These are the activations of a small neural network, seen along a few directions. Each row is one input.
In each table, some parts of the input vary, and every possible input appears once, in random order.
A made-up example of a description, with smaller parts first: one of 8 places around a ring, together with either a single point or one of 9 places along a line or (one of 2 separate values, together with one of 6 places along a line).
Shared parts are said once, and a part with two or three values counts as separate values.
(in the rows, 128 means zero)

A family of inputs:
r1: [ 96  93 197 151 136  50  62 124 156 125  82  60  81]
r2: [190 104  67 132 139 186 190 164 117  86 165 131 137]
r3: [142 171 105 111 117 155 147 149 194 124 160 198 183]
r4: [166 131 105 139 130 136 137 107  82 173 146  52  79]
r5: [ 85 214 159 136 131 180 116 137 119  84  80 174 142]
r6: [ 98  91 212 140 104  63  96 106 109 138  66  62 131]
r7: [139 173 212 132 131 168  76 116  93  69  65  55 116]
r8: [187  98 118 123 161 144 105 101  67 189 128  83 105]
r9: [108 170 117 121 109 136 175 137 170 127 195 203 127]
r10: [ 44 182 157 158 105 136 119 141 133 138 131 166 132]
r11: [137  69  48  98 125 103 153 106 118 108 195 132 134]
r12: [177  88  80 130 165 137 146 113 100 130 200 155 151]
r13: [132 143 199 144 112 142  51 132 131 120  82  42 161]
r14: [201 113 105 126 135 192 149 152  85 146  92  59  91]
r15: [ 89 117  98  74 100 110 150 124 174 122 171 211 136]
r16: [106 121 104 118 141  62 158 142 219 129 160 216 103]
r17: [155  70  68 131 134  69 194 106 116 128 168 139 151]
r18: [ 77 184 145 148 113 155  91 153 157 135  97 161 188]
r19: [ 80  89 191 107  95  97  55 106 111 118  92  55 114]
r20: [133 124 211 141 110 180  92 164 110  96  62  54 116]
r21: [119 109 224 138 135 131  48 113  92 140  98  78 131]
r22: [ 99 142 211 155 104 123  80 119 107 123 116  47 105]
r23: [ 43 131 159 144 105  75 136 128 135 153  80 181 158]
r24: [154  73  54 142 166  56 161 125 164 115 184 137 101]
r25: [142 152 118 108 114 192 187 182 173 101 141 209 139]
r26: [ 65 150 171 142 136 144  87 135 119 155 113 197 157]
r27: [148  78  86  92 121 110 112  94  86 168 122  60  89]
r28: [165  80 106 125 130  75 153  94  84 188  95  67 105]
r29: [156 121  67 145 134 129 178 120 114 113 218 124 125]
r30: [189 123  55 135 142 148 150 132 139 110 184 119 181]
r31: [ 42 134 144 155 136  62 102 146 183 140  97 179 108]
r32: [149 201 119  99 135 181 171 134 156  73 144 210 138]
r33: [196 153  69 123 160 174 174 116 100  59 168 132 136]
r34: [ 78 165 158 145 110 192 131 185 136 111  77 173 143]
r35: [164  82  92 136 162  62 119 112 132 175 111  65  55]
r36: [ 25 130 138 111  95 110  94 127 137 133 107 174 141]
r37: [207 162 107 117 156 180 133 104  68 119  95  60  90]
r38: [200 132  93 129 138 155 109 119 106 170 111  47 135]
r39: [129 137 131 105 140 144 143 131 155 144 177 234 153]
r40: [107 119 119 107 109  76 192 124 172 143 144 217 153]
- Changing only one part turns r7 into r19. The same change can be made to r5. Which row results? => r36
- Changing only one part turns r30 into r24. The same change can be made to r38. Which row results? => r35
- What do these inputs look like to the network? => one of 5 places around a ring, together with one of 8 places along a line
- Which other rows does r23 become when the place on the ring of 5 takes its other values? List them by row number. => r6, r17, r28, r40
- Which other rows does r15 become when the place on the line of 8 takes its other values? List them by row number. => r3, r9, r16, r25, r32, r39, r40

A family of inputs:
r41: [ 60 152 168 126 107 152  76 108  60 245  62 149 153]
r42: [ 94  83 158 135 123  52  89 100 122 145 115  76 100]
r43: [192 110 123 128 136 166 114 114  69 133 117  39 126]
r44: [106  83 155 141 131  47  87 110 140 157 109  77  99]
r45: [101  83  94 119 122  61 154 121 167 133 173 178 141]
r46: [100 181 140 125 120 167 144 152 164  73 149 201 153]
r47: [189 119 122 129 142 162 113 107  66 130 122  39 108]
r48: [198 124  52 115 146 160 192 132 117 122 164 139 117]
r49: [194 113 117 129 141 155 128 119  76 136 100  37  94]
r50: [112 181 136 132 128 162 143 162 182  85 143 202 152]
r51: [196 120  58 114 141 170 178 127 110 118 181 140 149]
r52: [204 130  53 121 154 161 176 129 125 128 181 141 130]
r53: [109  93  89 127 136  51 152 123 182 143 173 179 122]
r54: [102 165 201 140 115 156  95 151 133  94  62  98 116]
r55: [ 98  93  93 120 128  56 153 114 163 130 179 178 123]
r56: [108 171 201 146 123 158  78 148 141 100  79 100 129]
r57: [192 129  57 115 147 166 177 120 107 115 187 140 131]
r58: [ 97 171 205 140 115 163  80 139 122  88  84  99 129]
r59: [106 175 136 126 120 160 159 164 174  79 126 199 139]
r60: [200 120 118 135 150 157 112 116  84 142 117  40 107]
r61: [100  77 154 135 123  46 104 112 132 151  92  75  86]
r62: [100 161 206 139 109 167  81 146 126  90  79  99 148]
r63: [ 98  73 159 134 117  56  89 108 125 148 109  76 118]
r64: [103  87  89 120 128  50 168 126 174 137 156 176 109]
r65: [ 64 162 103 112 112 156 141 121 102 230 126 250 177]
r66: [104 171 141 124 114 171 145 160 167  76 143 201 171]
- Changing only one part turns r63 into r45. The same change can be made to r42. Which row results? => r55
- What do these inputs look like to the network? => one of 2 separate values, together with either a single point or (one of 3 separate values, together with one of 4 places along a line)
- Which other rows does r66 become when the place on the line of 4 takes its other values? List them by row number. => r46, r50, r59
- Which other rows does r59 become when the choice among 2 separate values takes its other values? List them by row number. => r54
- Which other rows does r41 become when the choice among 2 separate values takes its other values? List them by row number. => r65

A family of inputs:
r67: [124 120  86 127 122 121 156 129 138 126 163 141 119]
r68: [140 153 106 121 127 173 162 144 120 133 127 166 138]
r69: [135 112 147 125 131 136  96 138 122 125 106  89 118]
r70: [136 148 153 143 126 158  93 127 110 137 109  89 144]
r71: [142 117  97 115 139 102 149 120 143 155 164 156 115]
r72: [ 46 157 155 128 108 109 129 147 182 121 127 226 154]
r73: [136 110 144 125 134  97 105 112 118 164 121  91 100]
r74: [144 146 108 104 122 146 152 128 138 103 149 153 143]
r75: [142 118 101 115 135 141 140 146 147 116 150 154 133]
r76: [142 155 106 133 131 164 137 135 135 128 152 154 159]
r77: [138 126 159 141 131 121 119 139 116 114 115  86 122]
r78: [136  93 147 137 121 110 117 110 123 138 109  89 118]
r79: [120  92 129 128 131  87 108 107  95 157 114  90 124]
r80: [134 147 153 131 122 167 118 136  95 141  83 101 123]
r81: [ 39 151 201 137 104 104  85 139 157 130  84 160 139]
r82: [131 137 160 136 134 154 103 118  99 114 113 101 115]
r83: [142 100 100 127 126 115 160 118 148 129 153 154 134]
r84: [117 114 132 137 117 115 112 121 113 134 119  76 103]
r85: [144 132 112 131 136 127 163 147 141 105 158 151 137]
r86: [137 140 155 114 118 141 109 120 113 112 105  88 127]
r87: [137 129 136 141 139 113 109 119 124 123  96  86 110]
r88: [138 144 114 126 139 160 146 126 124 106 157 167 131]
r89: [127  98  82 118 135  93 152 115 120 148 158 155 139]
r90: [143 135  89 131 144 119 153 127 149 115 140 151 125]
- What do these inputs look like to the network? => one of 2 separate values, together with either a single point or one of 11 places along a line
- Changing only the choice among 2 separate values turns r74 into r86. The same change can be made to r90. Which row results? => r87
